These are the activations of a small neural network, seen along a few directions. Each row is one input.
Each table varies a few parts of the input and shows all the possible inputs, shuffled.
A made-up example of a description, with smaller parts first: one of 2 separate values, together with either a single point or one of 11 places along a line or (one of 6 places along a line, together with one of 8 places around a ring).
Shared parts are said once, and a part with two or three values counts as separate values.

Other details of the inputs vary at random and push rows far along three fixed directions, the same in every table; ignore that.

A family of inputs:
row 1: [-0.25 -0.36 -0.31 -0.83 -0.73  0.49 -1.41  0.00  0.62  0.23 -0.11]
row 2: [ 0.17  0.59  1.03  0.61 -0.05  0.91 -0.39  0.30  0.13  0.54 -1.17]
row 3: [ 0.30  0.41  0.63  0.51 -0.27  0.94 -0.25  0.07 -0.14  0.48  0.81]
row 4: [-2.81 -1.64 -2.25  2.62 -0.85 -2.69  2.73 -0.65  1.67 -4.62 -0.07]
row 5: [ 0.34 -0.68  0.46 -5.45  3.70 -2.01  1.64 -4.84 -3.97 -1.16 -1.84]
row 6: [-0.45  0.67  0.40  0.37  0.08  0.32 -1.32 -0.06  0.20  0.71  0.14]
row 7: [ 0.14  0.59  0.43  0.23 -0.20  0.50 -0.63  0.36 -0.17  0.33  1.03]
row 8: [ 0.11 -0.96 -0.40 -0.75 -0.27  0.79 -1.08  0.64  0.29 -0.23  0.56]
row 9: [ 0.35  0.64  0.89  0.48 -0.58  0.88  0.03  0.59 -0.41  0.53 -0.78]
row 10: [ 0.38 -0.40 -0.25 -0.95 -1.01  0.61 -0.75  0.44  0.23 -0.17  0.78]
row 11: [-0.13  0.07  0.32  0.49  0.58  0.66 -0.96  0.57 -0.14  0.29  0.85]
row 12: [-0.13  0.87  0.50  0.27  0.10 -0.06 -1.51  0.39  0.09  0.37 -0.10]
row 13: [-0.06  0.52  0.90  0.75  0.01  1.00 -0.50 -0.11  0.18  0.78 -0.67]
row 14: [-0.33  0.06 -0.49 -1.09 -1.02  0.72 -0.61  0.50  0.21  0.18  0.19]
row 15: [ 0.09 -0.04 -0.32 -1.10 -0.78  0.91 -0.35  0.64  0.37 -0.19  0.69]
row 16: [-0.03 -0.29 -0.42 -0.94 -1.25  0.42 -1.01  0.29  0.08  0.20  0.29]
row 17: [ 0.49  0.01  0.95  0.74  0.45  1.25 -0.03  0.90 -0.21  0.14 -0.47]
row 18: [ 5.07 -1.17 -5.12  1.28  3.66 -5.09  4.43  1.47  4.10  7.70  0.11]
row 19: [ 0.13  0.57  0.76  0.61 -0.53  0.97 -0.07  0.19 -0.37  0.77 -0.28]
row 20: [-0.08  0.52  0.46  0.50 -0.53  0.73 -0.51 -0.06 -0.30  0.83  0.31]
row 21: [-0.27  0.48  0.59  0.65  0.02  0.77 -0.94 -0.36  0.24  0.85 -0.07]
row 22: [ 0.21  0.25  0.40  0.39  0.60  0.29 -1.14  1.03 -0.26 -0.07  0.62]
row 23: [ 0.51  0.47  0.93  0.62 -0.27  1.18  0.20  0.30 -0.20  0.43  0.22]
row 24: [-0.55 -0.02 -0.38 -1.00 -0.50  0.79 -1.00  0.21  0.76  0.21 -0.22]
row 25: [ 0.02 -0.92  0.09 -0.98 -0.18  0.87 -0.53  1.15  0.42 -0.30  0.04]
row 26: [ 0.28 -0.37  0.24 -1.16 -0.91  0.69 -0.21  0.93  0.36 -0.24  0.28]
row 27: [-2.58 -0.14 -1.27  3.44 -1.20 -3.74  2.24 -0.97  0.57 -4.12 -0.26]
row 28: [-1.95 -0.52 -0.68  3.97 -1.12 -2.71  3.72 -0.93  0.89 -4.35 -0.82]
row 29: [-0.25  0.70  0.27  0.22 -0.47  0.29 -0.89  0.23 -0.33  0.68  0.52]
row 30: [ 1.16  0.40  0.74 -4.24  4.17 -2.50  1.72 -4.53 -4.95 -1.31 -0.42]
row 31: [ 0.25 -0.05  0.83  0.89  0.50  1.34 -0.13  0.50 -0.17  0.39  0.03]
row 32: [-0.13 -0.26  0.07 -1.15 -1.15  0.50 -0.47  0.80  0.20  0.13 -0.21]
Each input here is: one of 4 places along a line, together with either one of 3 separate values or one of 5 places along a line.
Q: Changing only the place on the line of 4 turns row 17 into row 9. The same change can be made to row 18. Which row results?
A: row 20
Q: Which other rows does row 19 become when the place on the line of 4 takes its other values? List them by row number.
A: row 13, row 23, row 31
Q: Which other rows agree with row 23 in the place on the line of 4? List them by row number.
A: row 3, row 7, row 10, row 15, row 26, row 28, row 30
Q: Start at row 11 and move only the place on the line of 4, one step at a time. The first step leads to row 7. Which rows follow, in order?
A: row 29, row 6

A family of inputs:
row 33: [ 2.63  0.99  1.88 -2.09  2.42  1.64 -1.93  0.07 -0.92  3.59 -0.55]
row 34: [-1.95 -0.62  0.36  0.68 -1.09 -0.16 -1.33  0.63  0.40 -2.26  0.61]
row 35: [ 2.25  1.29  1.07 -1.84  2.49  1.70 -1.74  0.94 -1.87  3.60  0.00]
row 36: [-1.84 -0.75 -0.44  1.05 -1.59  0.51 -1.47 -0.60  0.37 -1.88  0.79]
row 37: [ 2.75 -0.76  1.31 -2.28  1.59  1.92 -0.79  1.04 -1.39  3.75 -0.92]
row 38: [ 2.01  1.26  0.93 -1.85  2.20  2.39 -1.37  0.26 -1.84  3.82  0.63]
row 39: [-1.31 -0.16  0.57  0.59 -1.69  0.15 -0.29  0.74  0.13 -2.46  1.35]
row 40: [ 2.15  0.81  0.47 -3.98  0.33  1.13 -1.32  0.58 -0.72  3.84  0.03]
row 41: [ 0.75 -0.62 -1.51 -0.99  5.68 -6.39  5.60 -5.47 -2.66 -1.75 -1.89]
row 42: [-1.90 -0.60  0.17  0.69 -1.06  0.80 -0.34  0.38  0.49 -2.27  1.45]
row 43: [-1.04  1.04  1.74  2.29 -1.48  0.42 -0.14 -0.39  0.15 -1.59 -0.27]
row 44: [-1.69 -0.74 -0.13  0.99 -1.34 -0.16 -1.94  0.12  0.25 -2.19  0.15]
row 45: [-1.52  0.55  1.08  2.39 -0.46  1.14 -0.11 -0.30  0.28 -1.72  0.48]
row 46: [ 2.39  1.79  1.02 -1.77  1.27  1.52 -1.22  0.51 -2.47  3.93  0.15]
row 47: [-1.10 -0.81 -0.34  0.82 -1.14  1.26 -0.50  0.18  0.55 -2.75  0.97]
row 48: [ 3.12 -0.38  1.39 -2.27  0.75  1.80 -0.33  0.66 -1.72  3.82 -0.39]
row 49: [-0.88  0.08  0.00  0.28 -2.20  0.92  0.03  0.51  0.45 -2.76 -0.19]
row 50: [-1.21  1.16  0.93  2.43 -1.14  0.48 -0.06  0.41 -0.80 -1.77  0.52]
row 51: [ 2.34  0.83  0.52 -3.99  0.61  1.41 -0.79  1.08 -0.69  3.46  0.27]
row 52: [-2.20 -0.27 -0.42  0.58 -2.07  0.80 -0.93 -0.62  0.67 -1.68 -0.31]
row 53: [-1.62  0.57  1.36  2.35 -0.85  1.05 -0.19 -0.73  0.54 -1.41 -0.20]
row 54: [-1.37 -1.35  1.01  1.95 -1.41  1.63  0.54  0.07 -0.21 -1.59 -0.28]
row 55: [-1.44 -0.34 -0.37  0.37 -1.58  1.54 -0.01  0.16  0.82 -2.58 -0.10]
row 56: [-1.75 -0.60  0.47  0.60 -0.80  0.16 -0.77  1.10  0.40 -2.60  0.83]
row 57: [ 1.55  0.43  0.16 -3.95  0.95  1.87 -1.45  0.21 -0.42  3.98  0.15]
row 58: [-2.24 -0.14  0.11  0.24 -1.52  1.09  0.14  0.36  0.75 -2.09  0.34]
row 59: [-1.25 -0.34 -0.02  0.97 -2.25 -0.16 -1.42 -0.23 -0.02 -2.05  0.66]
row 60: [-1.47  0.62  1.63  2.32 -0.60  0.46 -0.63 -0.09  0.44 -1.71 -0.81]
row 61: [ 2.88 -0.46 -6.80  7.35 -0.80 -4.95  4.40  5.44  8.29  7.45  0.50]
row 62: [ 2.47 -1.25 -6.57  4.76 -1.53 -5.45  3.48  5.97  9.37  6.57 -0.26]
row 63: [-2.10 -0.62  0.05  0.76 -1.35  0.49 -0.86 -0.09  0.50 -1.94  1.25]
row 64: [-0.94 -0.80 -0.04  0.74 -0.88  0.63 -0.93  0.89  0.45 -3.08  0.36]
row 65: [-2.11 -0.14  0.41  0.14 -1.26  0.49 -0.26  1.08  0.67 -2.41 -0.31]
row 66: [-0.83  0.84  1.70  2.30 -1.31  0.43 -0.27 -0.38  0.25 -1.80 -0.01]
row 67: [ 0.41 -1.35 -2.21 -2.52  3.59 -6.76  5.06 -5.36 -2.64 -1.99 -0.54]
row 68: [-1.63  0.13 -0.03  0.51 -2.71  0.15 -0.89 -0.26  0.28 -1.85 -0.44]
row 69: [ 3.45  0.21  0.19 -3.41  0.87  1.77 -1.62  1.02 -0.88  2.82  0.93]
row 70: [ 2.41  0.97  1.69 -2.07  2.14  2.33 -1.55 -0.61 -0.88  3.82  0.07]
row 71: [ 2.71  0.25  0.00 -3.91  1.42  2.00 -1.48  1.29 -0.36  2.91 -0.70]
row 72: [-1.82  0.78  0.64  2.53 -0.59  0.45 -0.62  0.64 -0.82 -1.60 -0.40]
row 73: [-0.21 -1.35 -2.62 -2.73  3.67 -6.17  4.26 -5.46 -2.29 -1.91 -2.61]
row 74: [ 1.14 -0.14 -1.35 -1.00  4.73 -6.36  6.05 -5.74 -2.94 -1.65 -1.32]
Q: Changing only one part turns row 66 into row 33. The same change can be made to row 46. Which row results?
A: row 72
Q: What is each input in this table made of?
A: one of 3 separate values, together with either a single point or one of 5 places along a line or (one of 2 separate values, together with one of 4 places along a line)
Q: Which other rows does row 34 become when the choice among 3 separate values takes its other values? List them by row number.
A: row 63, row 67
Q: Which other rows does row 53 become when the place on the line of 5 takes its other values? List them by row number.
A: row 38, row 45, row 61, row 70
Q: Which other rows does row 62 become when the choice among 2 separate values takes its other values? List them by row number.
A: row 34
Q: Which other rows does row 65 become when the choice among 3 separate values takes its other values? List them by row number.
A: row 51, row 58
